These are the activations of a small neural network, seen along a few directions. Each row is one input.
In each table, some parts of the input vary, and every possible input appears once, in random order.
Descriptions start from the smaller parts, as in this example, which fits no table here: one of 8 places around a ring, together with either a single point or one of 9 places around a ring or (one of 3 separate values, together with one of 6 places along a line).
Shared parts are said once, and a part with two or three values counts as separate values.
(in the rows, 128 means zero)

Other details of the inputs vary at random and push rows far along two fixed directions, the same in every table; ignore that.
To show where, the next rows are all for the same input, with only those details redrawn:
[134 187 148 140 110 126 112 153 145 157 151]
[ 95 113  84 114 115 163 128 153  67 109 158]
[100  77  73 105 142 172 136 126  69  86 123]
[113 158 118 129 106 143 118 159 106 138 163]
[134 118 120 122 154 146 127 111 134 114  97]

A family of inputs:
row 1: [136 131 124 133 144 138 130 114 133 139 113]
row 2: [ 93 107  82 116 122 156 132 142  63 124 166]
row 3: [134 118 121 117 159 142 125 105 132 114 103]
row 4: [ 99 160 139 138  94 131 119 158 103 139 155]
row 5: [109 146 112 137 101 134 120 145 117 148 177]
row 6: [ 88 105  66 117 109 145 129 146  78 108 167]
row 7: [190  62 162 104 174 103 171  94 193 103  28]
row 8: [134 121 126 120 160 137 124 106 140 118 101]
row 9: [108 162 130 135 106 130 123 152 102 132 169]
row 10: [120 184 167 151 102 108 117 141 134 173 152]
row 11: [119 119 144 128 149 127 125 105 136 117  94]
row 12: [132 193 159 150 103 119 119 149 141 150 151]
row 13: [ 94  74  73 107 149 168 134 126  73  86 130]
row 14: [118 190 156 151  96 101 119 153 139 163 140]
row 15: [112 109 135 131 150 133 128 109 131 110  96]
row 16: [139 109 113 136 142 118 112 107 148 115 102]
row 17: [132 141 128 134 141 117 133 111 129 123 111]
row 18: [ 93 157 127 142 101 114 123 158 105 144 158]
row 19: [134 131 125 121 135 136 117 108 146 120 121]
row 20: [122 141 116 143  90 133 107 147 109 144 166]
row 21: [123  41  96  80 123 133 172 149  72  84 131]
row 22: [134 190 137 142 110 112 118 153 144 163 146]
row 23: [141 179 137 151  91 104  99 150 150 156 151]
row 24: [134 137 118 124 147 124 126 116 133 130 112]
row 25: [187 230 245 148  70  73 127 199 218 200 173]
row 26: [106  64  74 108 129 162 115 116  73  78 132]
row 27: [134 117 123 120 147 136 120  99 152 114 108]
row 28: [134 114 117 121 141 144 124 103 146 108 102]
row 29: [139  86 121 126 178 140 145  68 127 101  70]
row 30: [131 141 126 138 136 121 137 117 130 122 105]
row 31: [114 104 133 137 151 130 134 101 127 125  96]
row 32: [183 117 203 114 149  98 148 125 203 132  95]
row 33: [141 117 124 135 129 129 109 106 134 130 122]
row 34: [128 120 119 130 155 121 138 102 127 112  98]
row 35: [ 80 105  98 127 104 152 136 144  55 120 151]
row 36: [102 100  84 121  98 156 110 148  74 100 160]
row 37: [ 84  72  92 108 137 159 135 118  60  83 120]
row 38: [100  77  73 105 142 172 136 126  69  86 123]
row 39: [140  72 112 125 166 141 114  84 148  88  76]
row 40: [140 102 121 140 143 129 113  99 146 123 108]
row 41: [ 88 107  89 131 117 151 141 142  61 114 167]
row 42: [ 99  98  84 117 104 151 108 144  73 101 166]
row 43: [180  98 189 127 154  98 161 121 201 145  94]
row 44: [152 179 182 126  75  75 142 200 158 178 182]
row 45: [135 127 121 132 131 137 126 106 144 134 118]
row 46: [126 189 158 152 110 114 118 150 145 151 159]
row 47: [174 100 190 118 154 104 152 131 199 121  94]
row 48: [182 112 184 124 152  80 157 130 212 138  79]
row 49: [123 124 135 130 147 115 130 102 134 122  88]
row 50: [ 97 152 137 141 100 124 123 148  97 154 164]
row 51: [ 96 108  82 115 120 158 132 141  60 123 166]
row 52: [135 108 115 122 147 139 127  90 138 122 109]
row 53: [130 187 138 139 116 107 116 149 143 164 153]
row 54: [184 105 193 118 151  96 159 114 193 148  95]
row 55: [133 188 156 156 104 116 126 142 137 165 152]
row 56: [114 113 126 128 148 118 133 105 126 117  91]
row 57: [109 149 114 137 114 136 123 153 105 152 171]
row 58: [105 162 118 143 107 118 129 155 104 137 165]
row 59: [128 185 136 144 117 108 116 153 147 163 154]
row 60: [189 122 205 112 144  99 147 123 199 130  97]
row 61: [194  62 179 104 181 110 168  76 190 116  51]
row 62: [109 157 127 141 106 128 129 145  97 147 171]
row 63: [116 147 107 135  93 117 103 152 108 137 169]
row 64: [128 180 144 142 104 119 107 145 161 153 163]
row 65: [ 99  93  81 124 104 149 114 138  67 115 170]
row 66: [140 125 116 132 128 117 108 113 138 122 116]
row 67: [194  61 176 111 175 116 172  86 192 116  41]
row 68: [135 112 120 126 148 133 127  92 147 128 109]
row 69: [138 122 111 126 141 128 128 102 151 118  96]
row 70: [140  86 100 112 170 134 132  73 146  96  71]
row 71: [112 165 132 135 104 132 122 150 101 132 169]
row 72: [130 131 113 125 136 121 123 110 145 126 118]
- What do these inputs look like to the network? => one of 3 separate values, together with one of 4 places along a line, together with either a single point or one of 5 places along a line
- Changing only the place on the line of 4 turns row 70 into row 6. The same change can be made to row 3. Which row results? => row 13
- Changing only the place on the line of 4 turns row 64 into row 19. The same change can be made to row 31. Which row results? => row 10
- List by row number the other rows that have the place on the line of 4 and the choice among 3 separate values in common with row 61. => row 10, row 29, row 33, row 51, row 52
- Which other rows does row 56 become when the place on the line of 4 takes its other values? List them by row number. => row 14, row 18, row 49
- A walk changes only the place on the line of 5. It starts at row 20 and steps to row 45. List the rest of the walk in order. => row 1, row 55, row 35
- A walk changes only the place on the line of 5. It starts at row 42 and steps to row 27. List the rest of the walk in order. => row 8, row 9, row 11
- Which other rows does row 30 become when the choice among 3 separate values takes its other values? List them by row number. => row 12, row 55

A family of inputs:
row 73: [144 204 166 132 115 123 115 167 163 154 143]
row 74: [ 93 165 108 152  82 105 120 158  87 140 159]
row 75: [112 145 143 117 106 131 146 179 101 142 176]
row 76: [141  40 104 110 157 120 173  95 116 103  83]
row 77: [124 147 124 128  89 139  97 171 116 132 175]
row 78: [137  50 127 100 171 152 177 102 101 104  78]
row 79: [119 127 141 128  86 120 121 173 106 136 198]
row 80: [118  87 106 121 189 165 143  81 128 103  78]
row 81: [178 220 181 143 143 120 113 116 198 169 121]
row 82: [150 221 201 160 143  98 116 114 190 181 112]
row 83: [146 111 112 140 181 119 126  73 177 131  68]
row 84: [138 104 146 138 164 123 110  64 161 120  69]
row 85: [160 193 182 167 127 108  91 109 213 182 129]
row 86: [132 160 117 133  90 148 100 143 116 140 185]
row 87: [147  31 129 113 155 140 155  89 120 100  89]
row 88: [136  44  93 101 168 123 160 100 119  82  86]
row 89: [ 98  97 105 105  84 146 122 167  81  98 178]
row 90: [ 91  92  91  90 120 165 154 164  59  81 156]
row 91: [ 65  87  53 116 115 141 131 133  39 110 154]
row 92: [ 93 153 135 157  74 125 103 155  91 138 170]
row 93: [126 163  86 128  97 133 117 148 108 141 176]
row 94: [176 160 152 135 153  93 113 112 220 143  72]
row 95: [ 89 175 135 145  98 129 127 161  81 137 156]
row 96: [162  99 133 113 163 106 141 100 182 104  60]
- What do these inputs look like to the network? => one of 3 separate values, together with one of 8 places along a line
- Changing only the place on the line of 8 turns row 80 into row 82. The same change can be made to row 85. Which row results? => row 84
- A walk changes only the place on the line of 8. It starts at row 76 and steps to row 88. List the rest of the walk in order. => row 96, row 94, row 93, row 83, row 91, row 74
- Which other rows does row 93 become when the choice among 3 separate values takes its other values? List them by row number. => row 81, row 86
